These are the activations of a small neural network, seen along a few directions. Each row is one input.
In each table, some parts of the input vary, and every possible input appears once, in random order.
A made-up example of a description, with smaller parts first: ring(5) and (point or (values(2) and line(4)) or ring(9)).
Shared parts are said once, and a part with two or three values counts as separate values.

Other details of the inputs shift rows strongly along two fixed directions, in all tables alike. That doesn't count.
To show where, the next rows are all for the same input, with only those details redrawn:
[ 0.36  1.53 -0.53  0.63 -0.49  0.30 -1.54  0.59 -1.54  2.50  2.32  0.95
 -0.43  0.25]
[ 0.23  1.55 -0.23  0.81 -0.31  0.78 -1.55  0.38 -1.42  2.85  2.45  1.20
 -0.30  0.36]
[-3.76 -0.08  8.42  1.75  1.26  1.07  1.47 -3.14  3.00 -3.83 -1.68 -3.34
 -1.97 -0.21]
[-1.62  0.89  3.42  2.01  1.00  3.28 -0.86 -1.31  0.62  2.96  2.33  1.30
 -0.40  0.51]
[-1.99  0.48  4.87  0.58  0.03 -1.34  0.76 -1.46  1.13 -3.77 -1.43 -3.37
 -1.96 -0.43]
[-0.25  1.07  1.23 -0.57 -1.26 -3.82  0.04  0.22 -0.83 -3.88 -1.26 -3.50
 -1.95 -0.65]
[-1.25  0.78  3.33  0.21 -0.47 -2.22  0.49 -0.79  0.37 -3.70 -1.31 -3.38
 -1.97 -0.52]

A family of inputs:
x1: [-1.60  0.73  2.36 -1.10  0.81 -1.55  2.68  0.69  1.38 -4.33 -0.28 -4.08
 -0.17 -0.05]
x2: [ 2.82 -1.19 -3.46  1.51 -4.06 -4.32 -2.38  0.95 -0.71  4.12  1.23  0.96
  1.74  1.88]
x3: [ 0.85 -1.04 -0.64  0.33 -3.18 -6.85  1.51 -0.23  2.03 -2.76 -1.58 -3.14
  0.99  1.20]
x4: [ 1.37 -0.30 -1.38 -2.02  0.91 -2.20  0.60  0.51 -0.42 -6.11 -2.54 -1.66
  0.21 -1.67]
x5: [ 1.02 -2.06 -2.66  1.30 -0.67 -1.01 -0.06 -1.64  1.79  2.75  0.88  3.21
  2.35  2.00]
x6: [-2.16  0.63  4.72  2.37  1.36  3.88 -0.56 -1.91  1.26  2.55  2.06  1.07
 -0.53  0.58]
x7: [-1.57 -1.96  1.02  0.34 -1.75  5.13  1.53 -3.53  1.51  2.44 -0.49  3.82
  0.22  0.77]
x8: [ 2.15  1.37 -4.34 -0.78 -1.22 -1.41 -1.75  3.56 -3.15  2.56  2.66 -0.23
  0.52  0.31]
x9: [ 1.51 -0.07 -2.66 -2.94  2.09 -2.56  0.64  1.47 -0.18 -5.35 -2.60 -3.01
  0.07 -1.54]
x10: [ 2.29  0.72 -5.48 -1.10  1.02 -0.42 -1.94  3.76 -3.23  2.63  0.19  0.27
  0.46 -1.08]
x11: [ 2.66  0.66 -5.08 -0.93  0.39 -1.13 -2.03  3.79 -3.73  2.00 -0.38  1.17
  0.08 -0.67]
x12: [ 0.83 -2.07 -0.93 -1.10 -6.01 -2.90  0.02 -0.61 -2.25 -3.27 -5.67 -1.03
 -1.64 -2.15]
x13: [-1.71 -0.77  2.52  0.91 -2.99  4.29  1.60 -2.26  1.71  3.68  0.73  2.26
  0.36  0.97]
x14: [-0.24  0.51  0.39  1.31  0.83  2.00 -1.59 -0.51 -1.39  1.84 -0.09  2.81
 -0.24 -1.43]
x15: [ 2.26  1.46 -5.27 -1.73 -0.02 -1.67 -1.64  4.48 -2.85  3.23  2.55 -1.48
  0.39  0.44]
x16: [ 3.03 -2.02 -4.86  1.85 -3.72 -3.75 -2.95  0.93 -1.66  3.33 -0.60  2.84
  1.74 -0.14]
x17: [-1.78 -0.47  1.67 -1.84  3.32 -0.66  2.79 -0.41  1.87 -5.13 -2.29 -2.72
 -0.92  0.44]
x18: [ 0.74  0.56 -0.57 -1.72 -0.41 -4.32  0.24  2.84 -1.19 -3.29 -1.45 -4.65
 -1.55  0.22]
x19: [ 1.67  2.91 -4.86 -1.33 -0.71 -2.14 -0.31  2.50 -2.45  2.01  3.44  1.25
  0.29 -0.07]
x20: [-1.71 -0.35  1.04  0.19  3.68  4.71  1.34 -1.03  1.63  1.25  2.13  2.26
  1.02  0.65]
x21: [-1.75  0.66  1.13  0.44  3.23  3.82  0.92 -2.32  1.25  1.19  1.73  3.25
  0.28  0.41]
x22: [ 2.09 -2.53 -1.50  2.08 -0.81 -0.20 -1.30 -2.18  1.95  1.70 -0.42  3.90
  2.77  0.71]
x23: [-2.97 -2.37  7.25  1.07 -4.01  1.45  1.69 -3.64  2.59 -2.02 -3.92 -2.35
 -1.74  0.17]
x24: [ 1.31 -0.15 -1.47 -0.63  3.22  2.68 -0.65  0.59 -0.02  0.64  0.39  2.57
  1.03 -0.09]
x25: [-1.79  0.72  2.48  0.55  3.30  3.77  1.46  0.80  2.01  2.86  3.01  0.50
  0.58  1.40]
x26: [ 2.81 -1.16 -4.59 -1.18 -4.27  1.07 -1.07 -0.99 -2.07  1.27 -1.71  4.18
  0.93 -0.83]
x27: [-0.36  0.09  1.74  1.03  2.96  4.50 -0.63 -2.64  1.13  0.57  0.79  4.17
  0.71 -0.86]
x28: [-1.83 -0.24  0.39 -0.58  5.00  4.65  1.46 -0.37  2.26  1.92  2.01  0.88
  0.78  0.82]
x29: [-0.02  1.32 -1.86 -3.17  0.79 -4.26  2.20  3.22  0.06 -3.90 -0.23 -5.59
 -0.45 -0.24]
x30: [ 0.00 -0.69  0.95 -0.55  0.16 -1.93  0.25  0.99 -1.06 -4.45 -3.30 -2.62
 -0.90 -1.97]
Changing only one part turns x5 into x16. The same change can be made to x7. Which row results?
Answer: x12
What do these inputs look like to the network?
Answer: ring(5) and (values(2) or line(4))
Change only the values(2) part in x23. List by row number the other rows that result.
Answer: x2
List by row number the other rows that have the ring(5) part in common with x3.
Answer: x1, x13, x19, x25, x29

A family of inputs:
x31: [-0.28 -0.31  0.64  0.65 -0.57  2.98 -0.53 -1.11 -0.27  2.20  0.26  2.35
  0.01 -0.19]
x32: [ 0.82 -1.44 -2.15  0.61  1.04  4.23 -0.39 -1.25  0.79  3.93  1.14  5.26
  2.23  0.55]
x33: [ 2.54  1.88 -6.03 -2.93 -1.79 -4.62 -0.43  3.77 -3.54 -1.10  0.51 -1.91
 -0.51 -0.36]
x34: [ 2.84  0.45 -5.21 -1.02 -2.76 -3.18 -1.68  1.94 -3.12  0.81 -0.18  1.03
  0.18 -0.53]
x35: [-2.94 -0.13  5.44  1.28  2.41  3.17  1.50 -1.62  2.81 -0.16  0.58 -1.01
 -0.37  0.61]
x36: [ 1.30  0.93 -2.71  0.34  1.07  0.96 -1.68  1.58 -1.37  3.81  2.76  2.20
  1.04  0.47]
x37: [-0.03 -0.17  0.23  1.03 -1.00  0.95 -0.34 -0.50  0.37  2.66  1.37  1.40
  0.54  0.77]
x38: [ 0.00  0.58 -0.19  0.45  1.61  2.07 -0.78  0.45 -0.44  2.09  1.42  1.47
  0.28 -0.09]
x39: [-3.85 -1.47  7.79  2.16  0.82  4.11  1.88 -3.69  3.94 -0.55 -1.05 -0.82
 -0.64  0.41]
x40: [ 3.36  0.50 -6.02 -1.64 -3.30 -5.36 -1.60  2.36 -3.41 -0.90 -0.87 -0.29
  0.08 -0.68]
x41: [ 0.56  0.99 -1.44 -1.15 -0.14 -2.57  0.27  1.55 -0.78 -1.28  0.43 -1.93
 -0.34  0.13]
x42: [-0.17  0.45  0.29  1.00  2.05  2.96 -0.97  0.16  0.07  3.07  2.17  2.11
  0.70  0.17]
x43: [-3.55 -0.51  6.96  1.12  3.09  4.87  1.71 -2.77  2.94 -1.81 -1.05 -0.75
 -1.00 -0.42]
x44: [-0.08 -0.34  0.17  1.62  0.05  4.49 -1.34 -0.99 -0.28  4.99  1.86  4.24
  0.82  0.34]
x45: [-0.94  0.07  2.15 -1.60  0.39 -3.14  1.59 -0.02  0.21 -6.97 -3.60 -4.61
 -1.92 -1.37]
x46: [ 1.67 -0.21 -2.27 -0.42 -2.22 -3.81 -0.72  0.81 -1.24 -1.38 -1.27 -0.93
 -0.10 -0.21]
x47: [ 0.90  0.12 -1.95  0.97 -1.21  0.84 -1.18  0.30 -0.62  4.42  2.29  2.46
  1.07  0.98]
x48: [-1.14  0.14  2.25 -1.25  0.17 -4.41  1.96  0.16  1.11 -6.34 -2.66 -5.55
 -1.50 -0.39]
x49: [-0.24 -0.63  0.92  1.55 -0.38  1.47 -0.66 -0.89  0.76  2.70  0.94  1.64
  0.66  0.70]
x50: [-0.82 -0.60  2.11 -0.88 -2.31 -4.59  1.78 -0.69  0.93 -5.88 -3.52 -4.57
 -1.50 -0.45]
x51: [ 1.14  0.96 -2.59 -0.47  0.45 -1.02 -0.88  1.82 -1.24  1.52  1.66  0.23
  0.35  0.31]
x52: [-1.08 -1.26  1.61 -1.41  2.56 -0.41  2.49 -1.37  2.37 -5.82 -3.18 -2.02
 -0.10 -0.74]
Changing only one part turns x40 into x42. The same change can be made to x50. Which row results?
Answer: x35
What do these inputs look like to the network?
Answer: values(2) and (point or line(10))
Change only the values(2) part in x36. List by row number the other rows that result.
Answer: x46

A family of inputs:
x53: [-1.95 -1.54  3.60 -0.30  0.29  0.66  2.43 -2.49  2.56 -4.15 -2.72 -1.72
 -0.63  0.02]
x54: [ 2.28  2.35 -5.69 -2.22 -1.99 -3.27 -0.91  3.49 -3.66  0.85  1.57 -0.66
 -0.54 -0.35]
x55: [-4.17 -0.53  7.92  0.79  1.69  1.90  2.97 -2.65  4.14 -3.14 -1.05 -3.36
 -1.27  0.68]
x56: [ 2.58  1.63 -5.13 -1.07 -0.14 -3.24 -1.60  2.95 -2.51  1.43  2.14 -0.23
  0.42  0.36]
x57: [-0.23 -0.19  1.48  1.47 -3.91 -3.32 -0.61 -0.32 -0.40  0.07 -0.83 -1.59
 -1.03  0.26]
x58: [ 2.65 -0.93 -3.44 -0.38 -5.35 -4.54 -1.53  0.19 -2.13 -0.36 -1.75  0.30
  0.22 -0.53]
x59: [-2.67 -0.43  4.52  2.86  3.25  6.15  0.43 -1.45  3.44  5.15  3.76  2.18
  1.43  1.37]
x60: [ 0.11 -0.33 -0.80 -1.25 -0.71 -0.32  0.83 -0.46 -0.32 -2.32 -1.74 -0.30
 -0.27 -0.88]
x61: [ 3.03  0.48 -5.84 -1.37 -0.24 -1.97 -1.47  2.19 -2.86  0.29  0.03  2.04
  0.83 -0.82]
x62: [ 1.85 -0.17 -3.95  0.00  0.90  0.95 -1.45  0.47 -0.92  3.28  1.48  3.61
  1.55  0.28]
x63: [-0.74 -0.89  1.73 -1.80 -0.09 -2.47  1.57 -0.80  0.17 -7.16 -4.77 -3.65
 -1.77 -1.87]
x64: [-0.46 -1.09  0.31  1.93  2.17  5.83 -0.29 -1.41  1.93  5.67  2.42  4.90
  2.23  1.28]
x65: [-1.01  1.16  1.75  1.55  2.59  6.14 -1.36  0.15 -0.42  6.06  3.64  3.00
  0.32  0.84]
x66: [-1.26  0.49  3.54 -0.21  1.55 -2.50  0.98  0.12  1.00 -5.68 -2.17 -4.50
 -1.49 -0.64]
What do these inputs look like to the network?
Answer: values(2) and (point or ring(6))
Changing only the values(2) part turns x55 into x53. The same change can be made to x65. Which row results?
Answer: x63
Change only the values(2) part in x60. List by row number the other rows that result.
Answer: x54
